Each row below holds a small network's activations on one input, seen along a few directions.
In each table, some parts of the input vary, and every possible input appears once, in random order.
Descriptions start from the smaller parts, as in this example, which fits no table here: one of 4 places along a line, together with either a single point or one of 9 places along a line or (one of 2 separate values, together with one of 5 places around a ring).
Shared parts are said once, and a part with two or three values counts as separate values.
In the rows, 128 means zero.

Other details of the inputs shift rows strongly along two fixed directions, in all tables alike. That doesn't count.

Rows:
row 1: [145 246 153  97  68 104 113  99 158 165 140  23  56  75]
row 2: [177  93  70  97 124 168 180  99  95  74 103  82 136  96]
row 3: [ 80 174 135 123 154  92 100 169 155 201 140 179  93 169]
row 4: [148 128 113 131 109 138 162 113  80  96 113 117 147 119]
row 5: [119  85 119 113 179 176 105 113 120 125 133 166 153 124]
row 6: [ 99 183 163 118 109  21 121 172 179 179 121  97  66 117]
row 7: [134 100 108 116 153 154 168 111 136 109 113 111 134  93]
row 8: [ 72 177 185 144 152 101  95 184 122 208 174 206 119 195]
row 9: [132  91 125 160 142 195 138 116  96  91 140 170 192 172]
row 10: [128  56 106 142 183 195  99  90 125 104 127 188 159 139]
row 11: [133  98 111 168 129 182 111 112  80 111 158 221 183 198]
row 12: [ 76 160 167 114 129  77  86 192 160 185 177 172 107 164]
row 13: [149  99 156 137 140 112 165  93 107 112  75  65 122  54]
row 14: [104  53 139 132 159 176  69 120 125 109 181 200 189 154]
row 15: [164 105 121 162 111 137 185  91 116  92  78  76 139 111]
row 16: [138 177 127  86  73  40 145 174 132 142 115  61  71  90]
row 17: [145 104 113 143 106 120 142 128 151  91 119 101 138 129]
row 18: [175 125 103 115  82  83 161 124 130  84 103  64 107  86]
row 19: [ 72 190 126 111 141 116  93 210 136 208 157 191 102 189]
row 20: [111 162  98 112 125 121 104 163 113 170 140 183 108 177]
row 21: [126 151 165 112 113  30 115 147 171 162  87  70  77  67]
row 22: [184 164 125  94  99 204 135  55 131  71 151  29 134  62]
row 23: [134 113 143 162 137 124 161  94 128 108 102 119 139 119]
row 24: [128  84 148 166 158 148 120  83 109 103 105 148 155 119]
row 25: [140 102 117 125 109 133 143 139 141  92 130  96 151 124]
row 26: [114 109  93 149 145 182 112 137 132 135 145 194 150 185]
Description of these inputs: one of 2 separate values, together with either a single point or (one of 3 separate values, together with one of 4 places along a line).
Question: Changing only the choice among 2 separate values turns row 23 into row 8. The same change can be made to row 26. Which row results?
Answer: row 19
Question: Change only the choice among 2 separate values in row 17. List by row number the other rows that result.
Answer: row 25
Question: Change only the place on the line of 4 in row 10. List by row number the other rows that result.
Answer: row 3, row 20, row 26

Rows:
row 27: [145  78 113 143 129 180 126  86 127  78 139 128 166 128]
row 28: [143  83 107 130 141 185 131  93 123  81 142 134 165 125]
row 29: [132 185 142 101 106  66 155 145 147 161  92  55  68  74]
row 30: [152 138 123 118 109 112 170 122 124 113  98  67 111  89]
row 31: [139  91 144 130 142  83 165 119 132 118  69  87 115  72]
row 32: [136  72 101 144 138 201 108 108 115  79 162 182 193 168]
row 33: [147  80 109 151 142 201 130  78 108  71 133 141 179 137]
row 34: [ 94 200 162 116 115  65  93 173 141 203 153 144  80 146]
row 35: [ 93 159 139 121 135 122  79 170 122 174 180 206 136 195]
row 36: [149 142 137 127 110 115 161 108 132 111  96  65 108  79]
row 37: [156 127 110 121 113 123 162 112 115 107  98  82 120  93]
row 38: [ 78 120 135 156 158 118  93 178 125 172 155 240 142 212]
row 39: [132 143 125 117 128 126 129 125 131 143 121 115 113 121]
row 40: [ 96 175 145 116 126  95  89 176 148 181 153 146  96 152]
Question: What do these inputs look like to the network?
Answer: either one of 2 separate values or (one of 3 separate values, together with one of 4 places along a line)
Question: List by row number the other inputs of the same sort as row 31.
Answer: row 38

Rows:
row 41: [115 110 120 132 139 133 119 144 125 133 137 163 140 153]
row 42: [109 148 138 124 124  83 119 165 131 164 129 143 108 142]
row 43: [109  61 108 156 161 204  94 122 110 101 178 233 199 200]
row 44: [116 183 144 112 113 100 116 156 133 166 141 117  99 133]
row 45: [116 109 120 135 143 140 115 140 124 130 138 170 145 159]
row 46: [158  85 115 135 126 136 172  99 126  77  91  85 140  91]
row 47: [118 173 134 112 119 112 113 152 130 162 144 126 105 136]
row 48: [112 142 140 133 134 110 114 144 123 155 132 152 120 146]
row 49: [112 147 139 125 126  88 118 159 132 158 127 142 110 141]
row 50: [155  90 116 132 122 125 174 106 127  86  90  80 133  89]
row 51: [109 156 149 132 131  95 120 150 130 167 125 139 108 140]
row 52: [106 156 145 128 131  95 112 156 127 169 132 151 110 144]
row 53: [117 176 140 118 112 106 112 150 136 162 143 125 104 140]
row 54: [158 129 116 118 106 133 152 103 127  99 112  76 121  94]
row 55: [103 150 153 118 140 105  94 144 150 168 140 137 108 127]
row 56: [114 183 143 114 113 100 112 155 134 168 143 123 100 138]
row 57: [107  67 115 160 167 213  90 112 106 105 178 238 200 199]
row 58: [152  21  92 160 158 232 140  67 105  39 138 172 212 143]
row 59: [157 142 121 111 103 119 158 110 127 107 105  63 110  83]
row 60: [113 116 123 136 143 138 115 140 124 136 136 167 142 154]
row 61: [156 136 117 117 107 126 158 105 133 104 109  69 113  89]
row 62: [153 141 124 121 104 121 153 109 135 108 109  69 113  92]
row 63: [154  93 121 137 128 140 168  95 123  87  92  87 138  91]
row 64: [152  75  97 137 138 217 132  80 110  62 152 143 184 137]
row 65: [117 113 123 136 143 142 118 136 123 131 134 164 141 150]
row 66: [116 173 137 113 115 111 107 152 126 161 150 132 110 141]
row 67: [153 117 122 124 124 113 170 106 128 109  80  71 111  80]
row 68: [154 134 116 119 109 129 153 105 134 103 112  75 117  95]
row 69: [109 153 141 126 126  85 119 160 131 165 124 140 108 138]
row 70: [113 120 128 135 144 141 115 136 121 139 136 165 138 152]
row 71: [108 153 145 131 127  89 122 158 134 164 124 139 111 141]
row 72: [112 155 143 126 126  85 120 158 130 164 122 137 104 133]
row 73: [159  85 117 138 127 141 174  92 124  77  88  82 141  85]
row 74: [120 140 122 127 128 154 102 133 125 138 159 160 137 158]
row 75: [118 176 137 118 110 103 107 149 134 160 144 127 104 140]
row 76: [115 175 134 118 116 110 105 151 136 164 145 134 105 144]
row 77: [108 154 143 128 133  97 118 149 131 166 128 144 109 140]
row 78: [155 134 117 114 111 133 157 106 129 101 112  73 118  92]
row 79: [122 139 122 124 129 154 106 133 122 136 158 155 139 153]
row 80: [155 112 120 124 118 103 179 110 133 101  77  63 113  73]
row 81: [108  72 131 150 169 207  74 102 128 105 185 214 191 173]
row 82: [154  93 132 125 131 136 145  84 140  87 103  73 132  68]
row 83: [155  90 134 129 131 142 152  82 141  83 101  70 136  68]
row 84: [107 152 139 124 129  86 119 163 137 166 128 145 106 143]
Question: Changing only one part turns row 65 into row 58. The same change can be made to row 41. Which row results?
Answer: row 43
Question: What do these inputs look like to the network?
Answer: one of 4 separate values, together with either a single point or one of 4 places along a line or one of 6 places along a line
Question: Which other rows agree with row 51 in the choice among 4 separate values? List them by row number.
Answer: row 44, row 46, row 50, row 53, row 56, row 62, row 63, row 71, row 73, row 83
Question: Change only the choice among 4 separate values in row 57. List by row number the other rows that result.
Answer: row 52, row 63, row 70
